A small network was shown many inputs. Here are its activations along a few directions, one row for each input.
Each table varies a few parts of the input and shows all the possible inputs, shuffled.
Descriptions start from the smaller parts, as in this example, which fits no table here: one of 2 separate values, together with either a single point or one of 9 places around a ring or (one of 4 places along a line, together with one of 8 places around a ring).
Shared parts are said once, and a part with two or three values counts as separate values.

Other details of the inputs shift rows strongly along two fixed directions, in all tables alike. That doesn't count.

Table:
R1:  13  -5  -2  -9   6 -13  23   6  -1  11 -18
R2:  15 -10  -5 -18  21 -12  54  -4 -16  14 -25
R3:   4  12  -1 -29  41  22  35 -24  -3  -7 -46
R4:  -18   -1   24   30  -47  -21 -115   13   46  -18   47
R5: -14  16  -1  -7  22  29  -8 -21   1  -8 -20
R6: -13   8  15  19 -32   0 -52  14  17   0  33
R7: -26  -1   4  19 -20 -12 -55   7  22   3  32
R8: -13  -1   3  15 -21 -13 -53   2  38  -1  24
R9:  50 -34 -12  55  13   1  10   8 -50 -11  -2
R10:  17 -10 -13 -14  16  -4  52  -7 -13  11 -19
R11: -28  35  27 -50 -30   2   9   8  32  21   9
R12:  56 -32 -14  50  22 -25   8   5 -33 -14 -19
R13: -25   0  -2  16 -21  -1 -48   9  22  -4  43
R14:   5  -9 -12 -12  17  -2  53  -3 -29  16 -13
R15: -40  39  19 -42 -33   6  15   7  26  18  12
R16:  10  -5 -14 -11  13   3  52   5 -30  17 -16
R17:  45 -32 -15  60  11  -3  12   6 -47 -17  -7
R18:  -41   20   10   26   -8   22 -107   -8   42  -23   24
R19: -43  30   5 -48 -23   5  11  -2  33  24  16
R20: -11   0  15   7 -31 -10 -56   9  18  -9  30
R21:  44 -44 -26  50  27  -5  14   3 -39 -16   1
R22: -34  27   8 -42 -20   0   9   9  24  25   6
R23:  14   2   7  -2  -3  -7  27   4  -5   0 -13
R24:  19 -12 -10 -19  20  -5  56  -3 -12   5 -14
R25: -22  18   7  10   7  20 -61 -18  26 -17  -3
R26:  16   3  -8 -12  11  -7  55   2 -25  11 -19
R27:  44 -47 -22  48  18  -2   9   4 -48 -23   1
R28:   5 -14  -3   4  -6  -3  -4   4  -5  -9  11
R29: -20  16   8   9   8  17 -62 -19  30 -18  -5
R30:  52 -43 -11  43  14  -9   5   4 -49 -20  -5
R31:   3 -11  -8   9   1  -4  -2   3   2  -3  15
R32:  -26   12   13   44  -42  -23 -112   18   46  -10   49
R33: -50  26  15 -27 -36  -4 -45   8  58   9  41
R34:  44 -39 -23  54  22  -9   6   9 -43  -7 -11
R35:  31 -29 -17  81   0 -16 -51  13 -26 -20  20
R36:  -6  14  -7 -23  37  35  36 -21 -18  -4 -34
R37: 17 -3 13  6 -9 -8 -4  8  3  1 -1
R38: -46  28  12 -49 -19  -5   8   1  31  26  12
R39: -21  27   5 -68  -2   1  66   3   7  34 -20
R40: -50  45  14 -51   5  32  -8 -18  34   4 -11
R41:  10  -8 -17 -10  14   4  54  -6 -23  13 -11
R42:  55 -35  -8  52  14  -4  10   7 -44 -12  -8
R43:  47 -42 -15  46  13  -3   6   5 -55 -19   0
R44: -16  15   2   2  16  25 -31 -19  12 -13 -12
R45:  21 -12  -9 -21  21  -7  57  -3  -9   5 -17
R46: -29  32  20 -39 -28   0  15   5  27  14   4
R47:  40 -30 -10  75   3 -27 -52  11 -13 -22   8
R48:  -8  -8   1  16  -7 -17 -32   3  14   3  14
R49:  -20    7   24   41  -48  -11 -110   19   45  -10   51
R50:  44 -43  -2  66  -3 -20 -56   8 -21 -30  13
R51:  53 -41 -18  50  24 -18   6   7 -35  -8 -20
R52: -19  13   4  21 -27 -12 -52  13  19   0  31
R53:  15  -9 -14 -12  15  -1  52  -7 -16  11 -16
R54: -54  29   7 -46 -21   4  10   2  21  28  20
R55:   9   3   4   1  -5  -2  27   5 -11   2  -7
R56: -42  25  11 -55 -27   7  11   4  25  13  20
R57: -20  20   7 -75  -6   6  67  -2   6  19 -11
R58: -18  19   9 -77  -5   3  67  -3   9  18 -14
R59:  -1  -5 -16  -1   4   5  29  -4 -15  11   3
R60: -38  30  18 -56 -32   6   8   5  17  15  19
R61:   2  13  -2 -28  40  25  34 -24  -6  -6 -44
R62: -16  19  11 -78  -5   0  67  -3  12  18 -17
R63:  31 -18  -9  39  42  12 -24 -23 -13 -29 -35
R64:   0  13  -3 -27  40  28  36 -23  -9  -6 -41
R65:  16   1   8  -3  -2 -10  27   3  -2   0 -16
R66: -16  17  -2  -6  22  32  -6 -21  -3  -7 -17
Each input here is: one of 6 places along a line, together with either one of 2 separate values or one of 9 places around a ring.
Question: Changing only the place on the line of 6 turns R58 into R62. The same change can be made to R23. Which row results?
Answer: R65
Question: Changing only the place on the line of 6 turns R35 into R47. The same change can be made to R66. Which row results?
Answer: R29
Question: Which other rows does R17 become when the place on the ring of 9 takes its other values? List them by row number.
Answer: R9, R13, R16, R27, R35, R43, R54, R59
Question: A walk changes only the place on the ring of 9. It starts at R15 and steps to R6. List the rest of the walk in order.
Answer: R60, R56, R21, R41, R14, R34, R52
Question: List by row number the other rows that have the place on the line of 6 in common with R39.
Answer: R20, R25, R32, R33, R38, R46, R49, R53, R57, R64
Question: Which other rows does R36 become when the place on the line of 6 takes its other values? List them by row number.
Answer: R3, R18, R40, R61, R64
Question: Which other rows does R44 become when the choice among 2 separate values takes its other values? List them by row number.
Answer: R40

Table:
R67:  18 -15   8  -5   8  -5  25   1   2  14 -21
R68:  -6 -15  -6  -9   0  18  29   1  -2   9  15
R69:  -4 -21 -13  -5   6   3  35  -4 -37  -4   5
R70:   6  19  14  -8 -11 -11  26   4  18   7 -23
R71:  57 -25 -13   8  22 -14  51 -10 -18 -19 -23
R72: -68  47  28 -60 -42 -10 -14   4  37  32   6
R73:  28  11  -4  14   4  -7  39  -1 -11   4 -21
R74:  -1  26   0  -8  38  35  16 -34  13 -25 -44
R75:  -4  26   7 -21  34  51  -7 -26  -9 -21 -40
R76:  -41   18   16   40  -51   -3 -118   12   59   13   55
R77:  18 -27 -30  93   6 -16 -73  15 -13 -11  30
R78: -46  37   9 -37 -27  -5   1  -2   7  29   8
R79:   7  -8 -18   9  62  31  14 -40 -42 -21 -51
R80: -22   0 -16 -19   5   0  23   9   5   9  14
R81:  15 -12  10 -15   8  -5  18  -5   8  10  -8
R82:  35 -23  -5  17  18  -1  40   2 -23  17 -32
R83:   2  -2 -26  10  67  25   7 -28 -14 -16 -44
R84:  19  12  -9  15   3   2  43  -1 -13   2  -7
R85:  31   3   0   7   6   6  27   9 -43   6 -21
R86:  21 -29 -13  83   2 -31 -83  19   5 -11   7
R87: -20  16   0 -20  40  48   4 -35  13  -3 -30
R88:  46 -37 -15 109  -1 -12 -48  10 -17 -42  26
R89: -17  -9  -3 -31 -11  12  10  -4  20  10  19
R90:  -26    2   10   30  -50  -13 -102    7   65  -32   57
R91:  38 -17  -9  19  17  18  52   9 -63 -10 -10
R92: -41  18   2 -24 -17   6  18   0  -9  12  22
R93: -12  19  21 -53 -24   5 -10   4  19   2  12
R94:  12  -8  -5  -7  19 -22  22   7   0  11 -27
R95: -58  39  27 -60 -45  24 -13  15  31   6  36
R96: -21   9  18 -39 -10 -18   0  -6  10   8   1
R97:   9 -24 -29 -13  21  -8  32   1 -12   1  -4
R98:  -19  -12   19   46  -33  -32 -111   10   28  -16   30
R99:   0  21  23 -29 -12 -16  14  -3  36  -4  -5
R100:    5  -29    2   48  -23  -11 -102    3   37  -15   47
R101: -16   0   2 -40 -10 -11   2 -10   3   6   8
R102: -23  21   7 -29 -22   6  28   2  28  -4  16
R103:  19 -38 -22  -5  17  -5  39 -11 -46 -10  -8
R104:  16 -16 -29  19  29  -2  48   7 -35   6  -4
R105:   7  12  20 -16 -11   0  10  15 -12   9 -21
R106: -47  32   2 -29 -22   4   8  -3  -2  24  19
R107:  65 -50   9  81   7 -21 -76  12 -27 -43   6
R108:  36 -28 -27  -4  34 -18  38  -3 -21   2 -18
R109:   4  17  21 -20 -11 -16  22   2  29   0 -19
R110: -45  24   9 -28 -25  21   9   4  29  26  33
R111: -36  45  16 -35 -32  21  -3  12   7  18  22
R112:  20  -3 -24  13  24 -12  34   5 -27  19 -22
R113:  51 -52 -17  84  25 -38 -66   8 -11 -28   6
R114: -28  16  15 -55 -30  15  -5   6  16  -2  20
R115: -41  31   6 -27 -24  19   6   2  26  36  26
R116:  53 -23  10   4  20  -8  39   9 -44  -9 -42
Question: What is each input in this table made of?
Answer: one of 5 separate values, together with either a single point or one of 9 places around a ring
Question: Changing only the choice among 5 separate values turns R108 into R101. The same change can be made to R86. Which row results?
Answer: R72
Question: Changing only the choice among 5 separate values turns R98 into R109. The same change can be made to R79. Which row results?
Answer: R74
Question: Which other rows does R76 become when the place on the ring of 9 takes its other values? List them by row number.
Answer: R67, R68, R81, R82, R89, R100, R110, R115
Question: Which other rows does R81 become when the choice among 5 separate values takes its other values? List them by row number.
Answer: R96, R99, R107, R113
Question: List by row number the other rows that have the choice among 5 separate values in common with R85.
Answer: R75, R91, R93, R95, R105, R107, R111, R114, R116
